Each row below holds a small network's activations on one input, seen along a few directions.
Each table varies a few parts of the input and shows all the possible inputs, shuffled.
Descriptions start from the smaller parts, as in this example, which fits no table here: one of 8 places around a ring, together with either a single point or one of 11 places around a ring or (one of 2 separate values, together with one of 6 places along a line).
Shared parts are said once, and a part with two or three values counts as separate values.

A family of inputs:
x1: 32	18	9	-13	-33	16	-36	21	-4	31	17
x2: 5	-2	-3	4	-27	-14	1	-7	29	-33	9
x3: 6	-5	-6	9	-51	28	-39	10	23	36	-3
x4: 7	6	-9	12	14	-5	40	-13	16	0	4
x5: -2	-1	14	47	-27	-7	-22	10	7	9	-30
x6: 11	0	16	26	-52	-25	-30	17	12	13	-4
x7: 8	19	32	-18	-3	-17	-6	-6	16	-21	24
x8: -8	-23	-13	-42	22	12	45	-11	-12	17	-22
x9: -9	-3	-12	5	-19	-21	-19	-15	15	-26	19
x10: 0	-11	-5	3	-4	-12	-25	-22	15	-28	23
x11: -3	9	-13	0	-15	-20	-13	-18	27	-23	6
x12: -2	-18	-20	21	30	-1	-11	-16	21	-17	0
x13: -7	-33	-5	-6	42	4	24	-7	-24	13	13
x14: 8	4	28	-6	12	-17	-26	-22	-1	-28	32
x15: -8	-5	-28	18	15	-9	-11	-12	25	-15	-6
x16: 0	16	-17	2	28	-10	26	-18	15	21	9
x17: 2	-14	-8	-8	-34	-9	8	-14	27	-28	-5
x18: -22	-7	11	-11	12	-4	2	27	-26	-25	9
x19: 22	7	19	1	-4	-13	-24	33	-39	8	-15
x20: 6	-13	7	14	-8	-1	-1	11	-55	34	-23
x21: -4	2	-11	22	19	-11	19	-15	2	-1	12
x22: 17	7	-17	-8	23	3	43	-25	27	13	-8
x23: -15	-19	-11	-13	30	-3	17	-9	-21	16	6
x24: -16	-13	-14	-18	29	-2	31	-7	-15	17	-7
x25: -3	12	25	-5	-4	-22	-17	-5	0	-24	31
x26: 2	-10	-26	-6	9	0	19	-6	39	-6	-23
x27: 3	-7	-20	17	2	-3	11	-4	38	-22	-18
x28: -7	-17	19	-10	35	1	-3	9	-19	-21	14
x29: -18	-3	14	-38	8	15	35	27	-13	-27	-16
x30: 7	15	20	42	-12	-4	-10	-11	-11	36	-19
x31: 4	13	28	-25	-13	-9	9	-9	12	-22	13
x32: -4	13	0	30	-24	57	-8	1	-19	51	-11
x33: -5	-5	20	-16	10	3	22	20	-6	-34	-8
x34: 31	15	37	12	-31	-31	-31	20	-5	7	10
x35: -11	10	-29	2	20	-11	-14	-14	33	4	-12
x36: -8	-18	-5	-13	14	7	56	10	-10	-2	-3
x37: 12	17	-11	-17	-18	51	-24	47	-54	12	-16
x38: -7	25	26	-17	-2	-24	-12	-3	5	-15	29
x39: -21	9	6	-25	17	-5	3	19	-19	-15	-1
x40: 6	-2	-7	21	31	-3	17	-21	2	3	20
x41: -12	6	-13	19	-21	43	-41	4	11	44	-29
x42: 3	6	-28	-8	-19	72	-4	21	-62	48	-21
Q: What do these inputs look like to the network?
A: one of 6 places around a ring, together with either one of 2 separate values or one of 5 places along a line
Q: Changing only the place on the ring of 6 turns x4 into x7. The same change can be made to x32. Which row results?
A: x1
Q: Changing only the place on the ring of 6 turns x28 into x40. The same change can be made to x18. Which row results?
A: x21
Q: Which other rows does x38 become when the place on the line of 5 takes its other values? List them by row number.
A: x7, x14, x25, x31
Q: Which other rows does x1 become when the choice among 2 separate values takes its other values? List them by row number.
A: x34
Q: A walk changes only the place on the line of 5. It starts at x17 and steps to x2. List the rest of the walk in order.
A: x11, x9, x10

A family of inputs:
x43: -18	4	-30	1	45	12	37	-34	30	-30	-1
x44: 3	14	-15	17	3	32	-25	26	-25	32	-33
x45: 7	7	-18	-4	-32	10	-21	20	11	47	-26
x46: -1	10	29	-30	-11	1	-30	40	-40	-4	21
x47: 0	0	2	-22	4	23	-18	40	-46	33	7
x48: 10	11	9	44	9	-38	12	-34	54	-41	10
x49: -1	14	-17	34	-6	4	-22	-23	2	53	-3
x50: 0	5	40	6	-13	-25	-7	18	-5	-52	-3
x51: -9	-20	20	-45	37	3	29	6	-32	-41	21
x52: -12	4	10	16	5	-23	-8	-47	56	-7	-1
x53: 6	6	10	17	31	14	33	0	-17	38	-12
x54: 8	-15	-2	-8	-33	12	-16	10	5	-1	-33
x55: 5	19	0	1	-22	2	1	-3	24	6	-31
x56: 4	-4	6	-2	-31	-19	-19	3	-20	-1	9
x57: 8	25	29	-8	-30	-7	-17	40	-5	-18	10
x58: 2	1	1	27	9	29	2	1	-49	74	-9
x59: -17	-29	-29	-18	41	15	39	12	-21	-18	-16
x60: -6	10	44	19	14	-20	17	2	-4	-2	-1
x61: 0	10	9	-7	-16	-31	-45	27	-7	-45	19
x62: -2	-10	-24	-55	10	13	41	-18	18	-18	-5
x63: 23	-2	3	14	-29	-13	-25	-17	6	0	18
x64: 12	4	4	-23	-12	-27	-54	-1	16	-53	42
x65: -6	-20	-10	-32	52	29	59	-4	-28	6	1
x66: 7	3	1	-16	-26	21	-40	-33	2	23	14
x67: -25	-17	-13	-8	46	-10	18	-50	42	-48	22
x68: 3	23	1	1	-20	10	-33	-2	30	10	9
x69: -6	-10	-4	21	9	5	0	24	-15	2	-33
x70: 19	-5	-23	37	-32	33	-5	-8	-9	89	-35
x71: -9	-21	-8	-41	31	-41	50	-11	23	-76	29
x72: 6	14	-10	17	-14	12	-36	24	8	12	9
x73: -8	-4	27	8	-13	1	-16	15	-54	29	14
x74: 7	4	-10	-11	-49	24	-31	14	-24	39	-16
x75: -5	4	20	4	-8	-52	4	0	26	-54	3
x76: 0	-7	14	4	24	-7	72	2	10	-35	8
x77: -11	-14	-20	-15	60	-46	38	-58	50	-71	33
x78: 12	-9	25	-5	-41	0	-9	26	-35	11	22
x79: -1	-21	-32	-44	14	31	36	-13	8	-11	-17
x80: -15	4	-2	55	12	-17	0	-12	34	-4	-6
x81: -1	-18	-17	23	-6	32	-6	7	-39	70	-25
x82: 11	31	-17	31	-13	8	-3	9	20	56	-15
Q: What do these inputs look like to the network?
A: one of 4 places along a line, together with one of 10 places around a ring
Q: Which other rows does x63 become when the place on the line of 4 takes its other values? List them by row number.
A: x48, x64, x77

A family of inputs:
x83: -42	-6	-47	47	40	-19	20	-30	30	18	-9
x84: 14	-15	52	-23	32	-41	62	-32	-8	-57	35
x85: -26	-5	1	-36	6	-57	40	4	59	-74	46
x86: 13	-11	-45	4	-37	63	4	49	-22	62	-16
x87: 2	18	-44	-4	46	46	36	-16	31	10	-25
x88: 1	-16	-11	15	-2	-68	4	-32	77	-45	-3
x89: -27	21	27	-2	-33	6	-51	44	-9	-11	15
x90: 9	6	-16	31	-63	16	-97	0	4	12	19
x91: 5	16	33	2	5	-7	-12	53	-55	18	2
x92: 31	8	23	-20	-11	20	2	21	-71	24	-55
x93: 4	-18	19	-48	60	11	29	-51	-18	-38	-17
x94: 18	1	7	32	-43	29	-36	-9	-18	81	7
Q: Changing only one part turns x90 into x92. The same change can be made to x88. Which row results?
A: x93
Q: What do these inputs look like to the network?
A: one of 2 separate values, together with one of 6 places around a ring

A family of inputs:
x95: 18	9	21	23	-30	-60	4	9	63	-50	10
x96: -23	29	-5	-24	50	15	30	27	-13	-70	40
x97: 5	14	-39	-12	13	54	19	-11	-9	73	-32
x98: 19	-14	-12	12	-67	7	-92	-5	3	23	-17
x99: 7	10	42	-7	-54	28	-41	27	-39	31	-15
x100: -2	-9	10	-42	4	34	-36	44	-56	22	5
x101: 23	-20	30	-14	-9	-60	24	-2	5	-73	1
x102: 22	-32	-13	27	-14	-51	-19	-21	79	-47	48
x103: 24	0	19	29	-53	-8	-51	42	-12	27	-41
x104: -47	-9	-10	27	80	6	68	-38	-8	-10	17
x105: -1	22	-1	10	35	32	15	-13	-66	78	-8
x106: -44	0	-43	-28	46	4	79	-58	53	-3	-9
Q: What do these inputs look like to the network?
A: one of 2 separate values, together with one of 6 places along a line
Q: Changing only the place on the line of 6 turns x105 into x103. The same change can be made to x104. Which row results?
A: x95
Q: Which other rows does x98 become when the choice among 2 separate values takes its other values? List them by row number.
A: x102
Q: Which other rows does x99 become when the choice among 2 separate values takes its other values? List them by row number.
A: x101
